These are the activations of a small neural network, seen along a few directions. Each row is one input.
In each table, some parts of the input vary, and every possible input appears once, in random order.
A made-up example of a description, with smaller parts first: one of 5 places around a ring, together with either a single point or one of 11 places along a line or (one of 2 separate values, together with one of 6 places along a line).
Shared parts are said once, and a part with two or three values counts as separate values.

Other details of the inputs shift rows strongly along three fixed directions, in all tables alike. That doesn't count.

Rows:
r1: [-32  25  20  -5   6 -28 -46  -3  17 -18  14  13]
r2: [ 39  45 -29 -14   0   4   7 -17  21  41  -1 -13]
r3: [-56 -35  39 -12 -10  15  48  13 -20  -1  17  13]
r4: [ 37  40 -26  -5   7  -4  -8   1  23  33 -14 -44]
r5: [-33  13  25  -4   6 -35 -27 -18  26 -32  18  -2]
r6: [ 81 -97 -11  12   2  -2  10  29 -50 -48 -37  64]
r7: [ 89 -48 -17  22  30 -18 -74 -26 -11 -12 -32  75]
r8: [101 -47 -26  11  15 -43 -56 -25  -4 -67 -36  72]
r9: [ 44  42 -33 -31  -6 -12  26 -16  29  -5 -23 -30]
r10: [-58 -29  37  10 -11  13  34  33 -26 -16  13 -12]
r11: [ 71 -89  -9  41   5   0 -10  49 -55 -10 -14  52]
r12: [ 15  -7 -11 -13 -11  47  68  33 -26  64 -17 -30]
r13: [ 38  42 -27 -19   8   7   8 -16  24  43  -3 -14]
r14: [-39  14  23   4  16 -29 -31 -20  24 -30   4  -5]
r15: [-41  18  11  -3  14 -21 -40 -14  14 -29   9  -4]
r16: [ 21 -16 -13  -5 -20  33  90  20 -17  45   7 -34]
r17: [-41  20  10   2   6 -24 -40 -15  11 -32  11  -2]
r18: [ 40  42 -26  -5   2   0 -10   2  22  30  -8 -44]
r19: [-57 -23  34   0 -12   6  24  50 -31   1  10   6]
r20: [  57 -101  -10   29   23   22   -5   26  -46    5  -36   61]
r21: [ 37  40 -24 -19   6  14   1 -18  21  44 -13 -22]
r22: [-62 -25  22  -2 -16  29  32  17 -37  -5  17  14]
r23: [-38   6  27 -17  17 -26 -15 -39  29 -15   9  21]
r24: [ 42  47 -30   2 -12   1 -11   1  17  24   0 -42]
r25: [-32  15  23   1  -1 -38 -28 -20  23 -34  20   0]
r26: [-37  17  21   0   3 -11 -25 -39  19 -25  15  22]
r27: [-42  16  17 -11  12  -4 -41 -26  19  -9  -1  24]
r28: [ 36  38 -41   6  -2   1   0  -6  17  11   5 -49]
r29: [ 41  47 -31 -12  -6   8   5 -17  20  38   6 -12]
r30: [-58 -27  35  15 -18  10  34  32 -30 -19  15 -10]
r31: [-24  36  10 -26 -22 -30 -19 -26  19 -58   4  16]
r32: [-44  14  12 -15  20  -8 -30 -33  14 -16   6  19]
r33: [ 14 -16 -12  -1  -3  43  87  20 -16  48 -10 -38]
r34: [-47  12  12 -15  24 -12 -28 -34  16 -13   0  19]
r35: [ 35  39 -35   7  -4   2  -8   1  24  23  -5 -46]
r36: [-36  24  11   8  -7 -16 -52  -7  17 -27  13   3]
r37: [-39  21  13  -4  -3  -3 -43 -27  16 -14   8  26]
r38: [-65 -30  25   3  -4  12  28  37 -33 -10   6 -11]
r39: [ 44  49 -33   3 -10  -6  -5   3  21  23  10 -34]
r40: [-64 -28  23  -5 -10  26  33  17 -37  -2  10  14]
r41: [  64 -103   -3   34   24   17    9   13  -44   -9  -24   58]
r42: [-63 -28  29   6 -11  17  18  46 -26  -2   1  -7]
r43: [-51 -28  35   9 -30   3  37  33 -26 -21  29  -7]
r44: [ 17 -11 -15   5 -15  44  84  19 -21  44  -2 -36]
r45: [ 32  37 -34  -6   0  15   2 -19  24  37 -10 -24]
r46: [-33  13  23  -9  -2 -21 -20 -39  23 -24  23  24]
r47: [ 16  -5 -15 -14 -10  40  76  36 -23  63  -7 -23]
r48: [-34  27  21 -12  -5  -7 -45 -28   9 -10   7  30]
r49: [ 94 -47 -20  36  26 -32 -85  -6 -10 -26 -27  54]
r50: [ 35  36 -33   2   4   5  -9   3  27  25  -8 -46]
r51: [ 42  37 -30  14  -4  -3   7 -12  25   8   6 -49]
r52: [-57 -34  38   1 -12  -1  41  33 -21 -11  14 -10]
Each input here is: one of 4 places along a line, together with either a single point or (one of 2 separate values, together with one of 6 places along a line).
- Changing only the place on the line of 4 turns r36 into r35. The same change can be made to r46. Which row results? => r16
- Change only the choice among 2 separate values in r26. List by row number the other rows that result. => r51
- List by row number the other rows that have the place on the line of 4 in common with r14. => r4, r9, r12, r19, r20, r23, r33, r34, r38, r42, r47, r52
- Change only the place on the line of 6 in r1. List by row number the other rows that result. => r5, r10, r15, r18, r50

Rows:
r53: [ 49  31 -35  -1  29 -13 -39 -26  31  15 -16  -5]
r54: [-45  11  21  -8  20 -32 -60 -31  18 -34   1  38]
r55: [-39 -50  34  -7  -6  10  14  27 -35 -15  -6  38]
r56: [ 62 -22 -30  22 -16  23  23  49 -32  21 -11 -20]
r57: [ -89   90   13  -22  -28   15   54   18   29   37   34 -109]
r58: [-43 -46  36   0  -2  16   3  34 -40  -4  -7  35]
r59: [ 60  35 -35   2  -2 -23 -35 -15  29 -11  -6 -15]
r60: [ 54 -36 -27  17   0  30  40  22 -22  33 -20 -13]
r61: [ 52  33 -27   6  18 -10 -37 -33  33  26  -1   0]
r62: [ 52  27 -37  -8  25 -18 -27 -33  36   5 -15  -3]
r63: [-37 -48  33  12  -9  11  10  20 -36  -4  12  41]
r64: [-32  17  26  -3  -6 -43 -59 -20  14 -66  10  33]
r65: [-87  90   7 -38 -32  30  60  -6  23  48  32 -78]
r66: [-38  12  32 -21  13 -36 -51 -38  20 -44  -3  44]
r67: [-40 -53  31   6  -6  16  18  21 -31 -18  -2  30]
r68: [ 64 -32 -23  11  -7  23  54  15 -22  29  -5  -1]
r69: [-40   8  24  -8  13 -25 -57 -42  19 -37  13  44]
r70: [-39 -51  34   5  -8  12  25  16 -33 -25  -3  31]
r71: [-84 100   7 -33 -52  18  56  21  20  29  30 -93]
r72: [ 50  28 -29   6  24  -8 -39 -32  34  15 -16  -9]
r73: [-37  10  26  -9  11 -29 -50 -47  17 -43  11  44]
r74: [-38 -55  31  24  -6  -2   9  38 -36 -25  10   8]
r75: [ 55 -30 -29  16   1  37  32  24 -30  42  -9  -7]
r76: [ 53  30 -29  -9  19 -17 -35 -31  31  16 -20  -3]
r77: [ 63 -38 -25  23  -3   8  49  32 -21   6  -7 -32]
r78: [-39 -48  28  -3  -3   7  26  22 -37 -25  -2  34]
r79: [ 54  23 -30  11  18 -30 -29 -23  39  -8  -1 -30]
r80: [ 61 -34 -25  12  -6  27  47  19 -20  36  -4  -1]
- Changing only one part turns r61 into r68. The same change can be made to r53. Which row results? => r78
- What is each input in this table made of? => one of 4 places along a line, together with either one of 2 separate values or one of 5 places along a line
- Change only the place on the line of 4 in r56. List by row number the other rows that result. => r59, r64, r71
- Change only the choice among 2 separate values in r64. List by row number the other rows that result. => r77
- Change only the place on the line of 5 in r54. List by row number the other rows that result. => r60, r63, r65, r76
